[[115 137 122 140 148]
 [117 127 152 139 119]
 [108 128 131 151 129]]
140

[124 137 151 124]
151

[131 136 136 133 127 113 157]
113

[134 124 150 148 136 135 135]
135

[139 107 132 117 142]
117

[[109 155 119 135 108]
 [127 139 136 123 127]
 [152 130 156 109 148]]
135

[[154 134 134 139 136 135 144]
 [153 140 137 143 138 139 144]]
135

[142 134 109 149 152 129 151]
129
---
[[131 125 127 132 122 100 126 154 136]
 [132 125 134 132 124 107 131 154 130]
 [134 125 131 132 122 103 127 152 129]
 [135 125 130 135 123 104 130 154 135]
 [134 125 130 131 130 107 125 150 134]] ⇒ 129

[[120 110 143 106 119 121 116 136 127 107]
 [119 107 146 101 121 115 113 135 127 107]
 [144 137 120 123 143 117 136 114 146 134]
 [143 137 120 126 146 120 138 114 138 134]
 [146 138 121 129 142 120 137 112 145 131]
 [114 123 134 137 115 142 120 140 115 125]
 [141 137 117 131 141 124 138 119 136 136]
 [145 138 120 128 142 118 138 111 140 135]
 [144 135 118 126 141 120 138 119 142 136]] ⇒ 136

[[135 128 134 130 131 130 127 130 129 125 126 127 123 123 125]
 [129 133 122 127 127 126 126 126 133 129 128 128 127 126 126]
 [131 128 128 127 130 127 126 130 128 128 127 130 126 129 127]
 [131 128 129 127 131 128 126 130 128 128 125 128 126 129 127]
 [131 128 128 127 130 128 126 129 130 129 126 128 128 129 127]
 [129 128 127 130 131 122 124 126 124 127 126 126 129 127 126]
 [136 131 134 125 127 125 126 133 129 131 125 134 129 128 130]
 [139 126 125 129 150 121 131 134 134 131 127 119 136 138 127]
 [127 129 125 133 123 127 119 130 141 129 131 137 130 139 120]
 [129 131 128 127 139 138 117 127 127 121 119 125 127 124 121]
 [133 128 128 132 132 124 129 125 128 129 130 128 126 127 123]
 [128 124 126 123 132 130 128 132 126 126 127 128 125 125 124]] ⇒ 121

[[119 122 127 137 132 135 115 135 124 135 136 109 137]
 [131 124 134 121 120 117 111 124 145 128 121 137 142]
 [124 138 126 126 120 130 115 147 123 139 117 133 134]
 [122 120 123 120 130 134 119 123 142 138 137 133 117]
 [136 143 125 122 119 130 119 117 124 115 143 121 134]
 [143 115 120 138 130 114 126 127 134 136 139 129 121]
 [117 126 133 130 123 115 134 136 135 116 133 115 136]
 [133 115 140 140 138 140 121 134 136 106 116 130 123]
 [132 116 135 123 135 131 119 115 112 128 133 146 143]
 [111 117 125 129 120 134 130 142 127 118 140 141 129]
 [137 138 146 134 128 123 113 138 117 128 136 129 113]] ⇒ 143

[[133 146 135 126 142 137 121 132 105 127 139]
 [128 132 128 132 105 142 138 138 143 121 119]
 [135 149 119 140 134 143 123 111 130 146 130]
 [127 110 128 140 149 123 107 142 136 106 113]
 [140 115 139 110 111 150 150 147 122 123 145]
 [130 128 134 129 114 145 135 127 118 116 125]
 [125 139 115 150 146 110 118 134 111 128 131]] ⇒ 145
---
[158 110 115 140] --> 158

[107 114 134 113 115] --> 114

[144 125 157 149] --> 144

[[134 131 153 133 125]
 [120 114 142 127 141]
 [124 128 139 151 117]] --> 128

[[116 157 118 122 141 147 117]
 [156 126 105 121 107 141 143]] --> 121

[117 108 150 126] --> 117

[130 116 126 156] --> 130
---
125,110,104,104 → 125, 104

137,123,118,135,124,134
135,124,116,141,134,157
→ 137, 157

154,131,113,147,118
133,129,132,107,142
119,129,131,126,136
→ 154, 136

111,146,114,131,129,131,102 → 111, 102

129,119,132,128,106
134,113,117,137,132
→ 129, 132

153,138,105,121,132,116 → 153, 116

139,106,146,110,139,116,104 → 139, 104
---
[143 115 146 144 102] yields 146, 144

[129 100 150 135 113 110 143] yields 150, 143

[[112 106 134 127]
 [119 115 132 128]] yields 134, 132

[119 116 158 144 109 132 139] yields 158, 144

[126 143 137 124 107 142 113] yields 143, 142

[138 147 140 153] yields 153, 147
---
[[103 138 127 143 137]
 [110 114 146 121 113]
 [104 138 125 142 137]] | 103

[[144 121 136 141 128]
 [116 121 118 111 122]
 [128 134 149 114 141]] | 144

[[121 125 132 113 141]
 [122 125 131 113 142]
 [104 148 108 140 116]] | 121

[[100 139 125 143 139 107 146]
 [105 114 148 122 112 121 125]
 [105 114 148 123 112 121 125]] | 100

[[151 131 109 151 132 131 151]
 [104 152 157 104 107 152 104]
 [151 114 108 151 151 114 151]] | 151

[[126 122 126 132 133]
 [141 125 131 132 103]
 [124 138 135 128 138]] | 126

[[129 127 126 127 129]
 [136 114 126 113  99]
 [134 117 126 115 103]] | 129
---
[152 148 132 109 122 135 146]	152, 109

[ 99 143 128 145]	145, 99

[123 158 133 154 125 138 150]	158, 123

[[134 123 131 151 126 122]
 [126 127 127 120 128 129]]	151, 120

[[131 123 116 137 130 145 125]
 [127 104 130 126 128 140 127]]	145, 104

[143 121 150 118]	150, 118

[[126 144 139 124 121 128]
 [125 118 118 124 120 118]
 [140 110 134 145 150 139]]	150, 110
